A small network was shown many inputs. Here are its activations along a few directions, one row for each input.
Each table varies a few parts of the input and shows all the possible inputs, shuffled.
Descriptions start from the smaller parts, as in this example, which fits no table here: one of 4 places along a line, together with either a single point or one of 11 places along a line or (one of 3 separate values, together with one of 5 places around a ring).
Shared parts are said once, and a part with two or three values counts as separate values.
In the rows, 128 means zero.

Other details of the inputs vary at random and push rows far along two fixed directions, the same in every table; ignore that.
These rows show it; all are for the same input, with only those details redrawn:
[115, 154, 61, 106, 89, 157, 99, 86, 120, 122, 137, 76, 140]
[69, 95, 134, 141, 177, 64, 107, 122, 145, 104, 133, 161, 112]
[70, 94, 135, 138, 174, 62, 111, 121, 141, 103, 132, 161, 112]
[113, 122, 113, 125, 113, 139, 112, 123, 137, 121, 138, 119, 129]
[140, 129, 149, 135, 82, 170, 128, 128, 117, 123, 141, 104, 139]
[143, 124, 156, 137, 81, 171, 128, 135, 120, 122, 140, 110, 141]
[82, 132, 63, 108, 133, 104, 101, 87, 132, 118, 139, 110, 122]
[141, 134, 138, 127, 79, 168, 127, 124, 118, 123, 139, 100, 140]

A family of inputs:
x1: [190, 142, 151, 127, 135, 159, 149, 145, 112, 167, 113, 113, 129]
x2: [145, 177, 87, 126, 107, 163, 142, 100, 167, 109, 142, 140, 151]
x3: [154, 94, 182, 146, 160, 140, 156, 156, 111, 148, 112, 173, 120]
x4: [179, 112, 165, 136, 153, 108, 164, 171, 119, 147, 119, 132, 118]
x5: [140, 146, 166, 141, 84, 137, 129, 168, 108, 131, 143, 114, 149]
x6: [77, 98, 152, 144, 168, 36, 106, 154, 139, 99, 134, 171, 115]
x7: [151, 118, 181, 145, 83, 170, 137, 147, 112, 122, 138, 116, 139]
x8: [121, 164, 47, 93, 74, 174, 106, 71, 123, 138, 127, 77, 153]
x9: [124, 149, 112, 148, 172, 109, 170, 138, 169, 132, 113, 178, 88]
x10: [164, 101, 175, 141, 154, 140, 156, 158, 113, 130, 109, 144, 111]
x11: [190, 137, 116, 113, 113, 161, 145, 146, 104, 135, 108, 95, 120]
x12: [66, 161, 12, 83, 144, 94, 84, 54, 151, 135, 118, 104, 142]
x13: [71, 124, 118, 114, 179, 54, 105, 126, 157, 129, 138, 153, 123]
x14: [171, 108, 203, 144, 161, 137, 155, 154, 103, 156, 101, 166, 122]
What is each input in this table made of? -> one of 2 separate values, together with either a single point or one of 6 places around a ring
Changing only the choice among 2 separate values turns x9 into x2. The same change can be made to x11. Which row results? -> x6

A family of inputs:
x15: [69, 132, 101, 142, 187, 40, 122, 122, 168, 101, 139, 173, 115]
x16: [164, 117, 192, 160, 45, 204, 137, 140, 96, 109, 144, 107, 157]
x17: [136, 94, 252, 159, 84, 132, 142, 176, 143, 100, 143, 136, 142]
x18: [160, 108, 171, 159, 144, 125, 162, 135, 125, 123, 114, 166, 132]
x19: [178, 157, 37, 75, 95, 182, 106, 83, 121, 155, 119, 60, 126]
x20: [137, 137, 84, 115, 160, 87, 110, 129, 126, 149, 126, 123, 123]
x21: [129, 135, 98, 116, 127, 144, 144, 99, 148, 115, 148, 122, 132]
x22: [82, 92, 113, 118, 241, 24, 104, 131, 150, 144, 114, 183, 86]
x23: [146, 130, 168, 124, 86, 178, 132, 141, 91, 154, 123, 107, 132]
x24: [112, 102, 182, 140, 137, 92, 130, 169, 117, 116, 129, 136, 129]
x25: [100, 138, 146, 136, 100, 143, 107, 126, 117, 109, 141, 125, 131]
x26: [129, 188, 19, 93, 92, 188, 110, 82, 150, 143, 140, 72, 152]
x27: [113, 160, 63, 117, 153, 104, 129, 115, 133, 129, 112, 135, 113]
x28: [104, 112, 99, 106, 140, 105, 108, 105, 120, 128, 121, 111, 136]
x29: [161, 117, 196, 159, 131, 170, 175, 167, 115, 143, 107, 163, 114]
What is each input in this table made of? -> one of 3 separate values, together with one of 5 places around a ring
Start at x24 and move only the place on the ring of 5, one step at a time. The first step leads to x17. Which rows follow, in order? -> x15, x27, x20
Which other rows does x23 become when the choice among 3 separate values takes its other values? List them by row number. -> x24, x28
Start at x18 and move only the place on the ring of 5, one step at a time. The first step leads to x21. Which rows follow, in order? -> x16, x28, x19
